x =
[[3800 6310 7208 5038 8699 6304 7430 5133 4607 4414 6588 3859 5410 4102]
 [5660 5009 7224 6326 5871 6262 5058 5365 3880 4245 4521 3959 5580 3752]
 [3325 5712 5498 1198 7922 7199 6185 3494 5729 3810 4993 3683 4276 1481]
 [4589 4203 7538 5847 6148 6260 5100 4542 1935 5497 5948 4377 5171 6119]
 [5623 5106 7396 5520 6231 5833 5324 4129 1965 5797 5575 3795 4399 6354]
 [4855 4202 7805 5967 4807 5305 4454 4316 2641 4043 5027 4571 5296 4943]
 [4353 5211 8647 6053 5813 5785 5283 5029 3252 5353 5307 4619 5853 3926]
 [4693 4560 7063 6731 7126 7479 7110 5456 4080 4153 5346 3834 6393 5718]
 [4034 4869 7516 4851 6273 6501 6416 4152 3780 4422 5330 4271 5304 4405]
 [6869 5776 6830 6379 5958 5977 5185 5118 4071 3239 5000 3674 4574 3751]
 [4643 4408 6777 5727 5947 5134 4920 4527 3480 3530 4732 3953 5606 5127]
 [5572 5308 6937 5636 6125 5055 5247 4826 4129 4386 3835 3445 5201 4002]
 [5262 4310 6482 6467 6709 6430 5800 5392 3669 5051 4219 3424 5752 5159]]
Indices start at 0.
Which number is the entry in row 2 and column 0? 3325
Which number is the entry in row 1 and column 0? 5660
The entry just left of 3835 -> 4386
The entry just right of 4202 is 7805
Which number is the entry in row 1 and column 1? 5009
The entry directly below the largest entry is 5871
The entry just right of 5580 -> 3752
The entry at row 1, column 2: 7224
The entry just left of the largest entry: 5038
The top-right entry -> 4102
Which number is the entry directly above 4855? 5623
The entry just left of 4571: 5027
Which number is the largest entry? 8699
Which number is the entry in row 0 and column 2? 7208
Which number is the entry in the top-left corner? 3800
Which number is the entry in the bottom-right corner? 5159
Which number is the bottom-left entry? 5262
The entry directly above 3959 -> 3859
Which number is the entry directly below 7516? 6830
Which number is the entry in row 2 and column 1? 5712
The entry in row 2 and column 2 is 5498
The entry just right of 3239 is 5000
The entry just right of 6260 -> 5100
The entry just left of 7126: 6731
The entry directly below 6830 is 6777
Which number is the entry just left of 4102? 5410
The smallest entry is 1198
The entry directly above 7063 is 8647
Which number is the entry directly above 5009? 6310
Which number is the entry just left of 3751? 4574

((0.29, -1.41, -0.79, -0.01, -0.16, -0.20, 0.02, 0.70), (-0.33, 0.75, -0.11, 0.49, 0.72, -0.13, 0.30, -0.45), (-0.36, -0.52, -0.26, -0.19, -0.82, -0.45, -0.29, 0.36), (-0.31, 0.29, 0.08, 0.37, 1.20, -1.00, -1.14, 0.28), (-0.60, 0.07, 0.07, 0.10, 0.03, 0.42, 0.30, 0.62), (-0.90, -3.59, -1.22, 3.69, 2.84, -0.93, -4.91, 1.73), (-0.59, 0.55, 0.77, 0.58, 0.87, -0.76, 0.45, 0.24), (-0.95, -1.01, -1.33, -0.06, -0.02, 0.02, 0.31, 1.10), (-0.52, 0.08, 0.00, 0.69, 0.75, -1.04, 0.31, 0.24), (-0.20, -0.09, -1.07, -0.59, -0.37, -0.14, -0.07, -0.06))
The largest entry: 3.69
The entry just left of -1.00 -> 1.20
The entry just right of -0.90: -3.59
The minimum -> -4.91
The entry just right of -1.00 -> -1.14
The entry just right of 0.72: -0.13

[[-0.51, 0.44, 1.38, -0.12, 1.33],
[-2.88, 0.89, 3.90, -1.88, 1.15],
[-0.66, -5.19, -0.37, 3.88, 0.04],
[2.31, 3.42, -5.20, -4.49, 2.50],
[0.02, 1.37, 1.63, 0.57, 1.30],
[0.63, 2.31, -2.10, -3.07, -0.07],
[-0.66, 1.62, -0.31, -2.78, 2.42]]
Indices start at 0.
Which number is the entry directly above the centre entry?
A: -0.37
The top-left entry -> -0.51
Which number is the entry directly above 0.04?
A: 1.15
The entry in row 2 and column 0 is -0.66
Which number is the entry directly above 0.63?
A: 0.02
The centre entry is -5.20
Which number is the top entry of the column that holds the smallest entry?
A: 1.38
The entry in the bottom-right corner is 2.42
The entry at row 1, column 0 -> -2.88
Which number is the bottom entry of the column that holds the largest entry?
A: -0.31
Which number is the entry just left of the centre entry?
A: 3.42
The entry in row 0 and column 1: 0.44
The entry in the top-right corner: 1.33
The entry directly below the smallest entry -> 1.63
Which number is the entry just left of 1.62?
A: -0.66
Which number is the entry just right of 0.02?
A: 1.37
The entry in row 1 and column 1: 0.89
The entry directly below -3.07: -2.78
The maximum is 3.90
The entry just right of the largest entry: -1.88
Which number is the entry just right of the centre entry?
A: -4.49

Read these off the table that follows.
1) Report the entry just left of 0.00.
2) Report the entry in the top-left corner.
3) Report the first entry in the row that holds the largest entry.
4) Report the entry directly below -0.57.
5) Report the entry just left of 0.10.
6) Report the entry just left of 0.79.
7) Report the entry just right of 0.54.
8) Report the bottom-right entry.
[[-1.67, 1.91, 2.01, -2.56, -2.77, -0.29, -1.41, -1.06, -0.23, -0.66],
[-2.73, -0.73, -2.91, -0.49, -1.59, 3.12, -2.71, -0.21, 0.54, 2.94],
[-0.17, 0.15, 0.04, 0.10, -0.47, 0.27, -0.57, -0.08, 0.20, 0.34],
[-1.35, 0.71, 0.79, -1.36, -1.89, 0.63, -1.18, -0.75, -0.60, 0.22],
[0.58, 0.44, 2.79, 0.24, -2.24, 1.00, -0.68, -0.68, -1.57, 0.30],
[1.94, -1.06, -0.29, 2.96, 1.02, 0.78, 0.43, 0.64, -0.16, 0.93],
[-1.66, 0.98, 0.31, -2.68, -0.69, -1.01, 0.04, -0.56, 0.00, -0.88],
[0.48, -0.48, 0.23, 0.60, 0.16, 0.41, 0.27, -0.08, -0.41, 0.19],
[3.43, 0.37, 3.93, 0.83, 1.27, -2.93, 3.28, 0.16, -1.52, -3.15],
[0.33, 2.62, 4.75, -3.93, -0.65, -4.53, 2.15, -0.94, -1.29, -4.62],
[0.31, -0.64, -0.27, 0.36, 0.11, 0.77, 0.16, -0.05, -0.64, 0.57],
[-5.11, 0.29, -5.22, -3.02, -0.98, 1.66, -3.13, -0.09, 2.64, 2.23],
[3.72, -1.84, 0.09, 4.77, 2.09, 0.72, 1.24, 1.04, -0.26, 0.84]]
1) -0.56
2) -1.67
3) 3.72
4) -1.18
5) 0.04
6) 0.71
7) 2.94
8) 0.84
